Each row below holds a small network's activations on one input, seen along a few directions.
In each table, some parts of the input vary, and every possible input appears once, in random order.
Descriptions start from the smaller parts, as in this example, which fits no table here: one of 8 places around a ring, together with either a single point or (one of 2 separate values, together with one of 4 places along a line) or one of 9 places along a line.
Shared parts are said once, and a part with two or three values counts as separate values.

Other details of the inputs vary at random and push rows far along two fixed directions, the same in every table; ignore that.

A family of inputs:
R1: [ 11 -34  17 -11  30   3  -4 -16   9  32  23   3]
R2: [ 24 -16 -30 -32  35 -30  26  12  15   7  20   7]
R3: [ -8  18  12  10 -19   5 -20  17   0 -13 -17  -4]
R4: [ -9 -21  36  20  -8  28 -16 -31 -12   5  -6 -24]
R5: [ -5  -1  33  30  -2  36 -12 -25 -19  15  -1  -1]
R6: [ 24 -31  14   3  28  10  13 -22   6  22  27  10]
R7: [-16  58 -21   6 -26 -11 -12  26 -15 -32 -32 -14]
R8: [ -7  49 -10   1 -23 -16 -23  34  -4 -35 -29 -24]
R9: [  6 -14  35  29   4  48   1 -15  -6  12   3 -17]
R10: [ -6  -2 -53 -53   9 -49  35   4  14   2  -3  18]
R11: [  3  19  -5  13 -14   6   4   4 -11 -19 -24 -33]
R12: [  1  19   8  15 -19  18   1  -3  -2 -15  -9 -11]
R13: [ -2  18  11  12   5  -3 -20  29  -9 -15 -15 -29]
R14: [-17  19  25  44 -19  39 -26  15 -20  -6  -8  -3]
R15: [  9 -14  32  38  11  34  -6 -17 -17  -1   2 -27]
R16: [ -5  20   7   4 -10   0 -15  21  -5  -9 -23 -26]
R17: [  0 -20  27  27  -7  40   3 -35 -12   2  -2 -22]
R18: [ -4 -19 -38 -45  12 -36  28 -29  20  17  16  40]
R19: [-10 -33   4  -7   6  12   9 -38   7  24  18  39]
R20: [ -8 -11  42  30  -4  42  -4 -39 -13  26  -1   6]
R21: [ 20 -17 -30 -33  21 -26  23   1  22  14  28  29]
R22: [-11  24   2  18   0   3  -8  20 -21 -14 -16 -18]
R23: [ -7  23  11   7 -20   0 -18   7   1 -15 -18 -12]
R24: [ -1  17   7  18 -24  19  -4  30  -4 -14  -5  -5]
R25: [-6 -5 -5  5 13 -6 -2 -2  1  5 14 21]
R26: [-15  28   1  18 -15  11 -14  12 -12 -11 -13   3]
R27: [ -4  -2  -6   2  13 -11   1 -13   0   5  12  15]
R28: [ -5  37  -8   8  -9 -23 -21  35 -16 -34 -33 -43]
R29: [-13 -18 -11  -7  -5   0   9  -4   6   9   9  31]
R30: [ -8  17 -29 -29 -19 -32  -3  27   8 -26 -18   7]
R31: [  4  11 -43 -34  16 -53  19  13   7  -1   2  15]
R32: [ -8  37  -1  13 -12 -11 -26  42  -5 -33 -19 -16]
R33: [  0   5  37  52 -10  45 -19  18 -14 -10   7 -13]
R34: [ -8 -22  40  18  -4  36 -15 -19  -7  11  -4 -15]
R35: [  2 -27   8   6  24  -1   5 -29 -10  20  15   2]
R36: [  8 -47  18 -11  23  -1   3 -40   9  37  21   0]
R37: [  4 -11  36  38  -6  48 -12   5  -5   7  17  -1]
R38: [ -3   2 -49 -55   2 -51  34  -5  13   2  -2  26]
R39: [-17  31   0  13 -22   5  -5  -2  -8 -11 -21  -1]
R40: [ -2  40 -22  -3 -29   1   9  34  -9 -37 -37 -31]
R41: [  8 -11   1 -22   8 -17   2  -8  13  16   5   6]
R42: [ -5   6 -48 -39   6 -47  22   7  19   3   4  35]
R43: [ -2  18   5   9  -6  -5 -20  11 -13 -15 -20 -36]
R44: [-22  41 -22  -2 -33 -14   4  13 -21 -33 -44 -29]
R45: [ 18  -9  -7 -17   7  -4  22 -12  11  12   8   7]
R46: [ 14   3 -38 -51  16 -57  11  16  21   3   4   9]
R47: [ 10 -10  -4  -9   2   2  15  -4  14   8  15  18]
R48: [ 12  28   1  10 -11  13  -2  15 -11 -17 -16 -21]
R49: [  1 -14 -30 -18  22 -31  12  13  13  12  27  32]
R50: [-11 -14  39  20 -16  33 -21 -29  -4   0  -1  -3]
R51: [  4 -38  17  -3  11   5  -5  -8  18  29  24  26]
R52: [-14  24  -4  11 -17  -2   0  -1 -19 -12 -28 -23]
R53: [ 10  -9   5  -9  21 -18  -5   2   7   7   9   0]
R54: [ 18 -29  10  -1  19  14  10 -34  12  24  31  18]
R55: [ -8 -11  -9  -2   1  -3   6   3   8  16  13  28]
R56: [ -1  23 -32 -40 -17 -41   4  23   6 -22 -24  -6]
R57: [  6 -33  20   8  22   4 -10   2  12  21  30  18]
R58: [ 16 -30  13   9  22  14   7 -16  10  17  33  19]
R59: [  7 -32  17  -4  19   6  -9 -18  14  25  25  23]
R60: [ -3 -15  33  28 -18  48  -5 -21  -6  -1   7   5]
R61: [  4 -14  34  23 -13  47   3 -30  -9   5   2  -6]
R62: [  3  49 -14  13 -19  -6  -8  35 -10 -43 -24 -25]
R63: [ -1  -8 -11  -8  12 -13   8 -16  -8   9   2  -4]
R64: [  4 -15   1  -4   9  -7 -10  17  12  10  18  13]
R65: [  5 -13  -8 -14  -5   1  18 -23  11   0  11  13]
R66: [-18  19  28  35 -17  38 -13  -2 -24  -1 -25 -20]
R67: [ 13  31 -42 -24   3 -27  14  42   2 -24 -16 -21]
R68: [  2 -28   6  -4  26   8   8 -25  -2  32  21  13]
R69: [  0  32 -26 -15  -1 -42 -12  32   6 -28 -13  -9]
R70: [  0 -16 -37 -42   1 -45  12  23  23  -4   7  27]
R71: [ 16 -12 -12  -7  16  -5  13 -10   0   3   5 -13]
R72: [  7 -43   8  -3   5  18  14 -16  15  22  32  29]
Description of these inputs: one of 3 separate values, together with one of 4 places along a line, together with one of 6 places along a line.
Q: The inputs of R7 and R54 match in every part but the choice among 3 separate values. If R42 is changed in the same way as R7 into R54, which row does it become?
A: R47
Q: The inputs of R29 and R70 match in every part but the choice among 3 separate values. If R68 is changed in the same way as R29 into R70, which row does it become?
A: R1
Q: Change only the choice among 3 separate values in R24. List by row number the other rows that result.
A: R51, R55
Q: Change only the choice among 3 separate values in R52. List by row number the other rows that result.
A: R11, R36
Q: A walk changes only the place on the line of 4. It starts at R31 and steps to R5. List the rest of the walk in order.
A: R20, R38
Q: Change only the place on the line of 6 in R34. List by row number the other rows that result.
A: R4, R30, R50, R56, R70
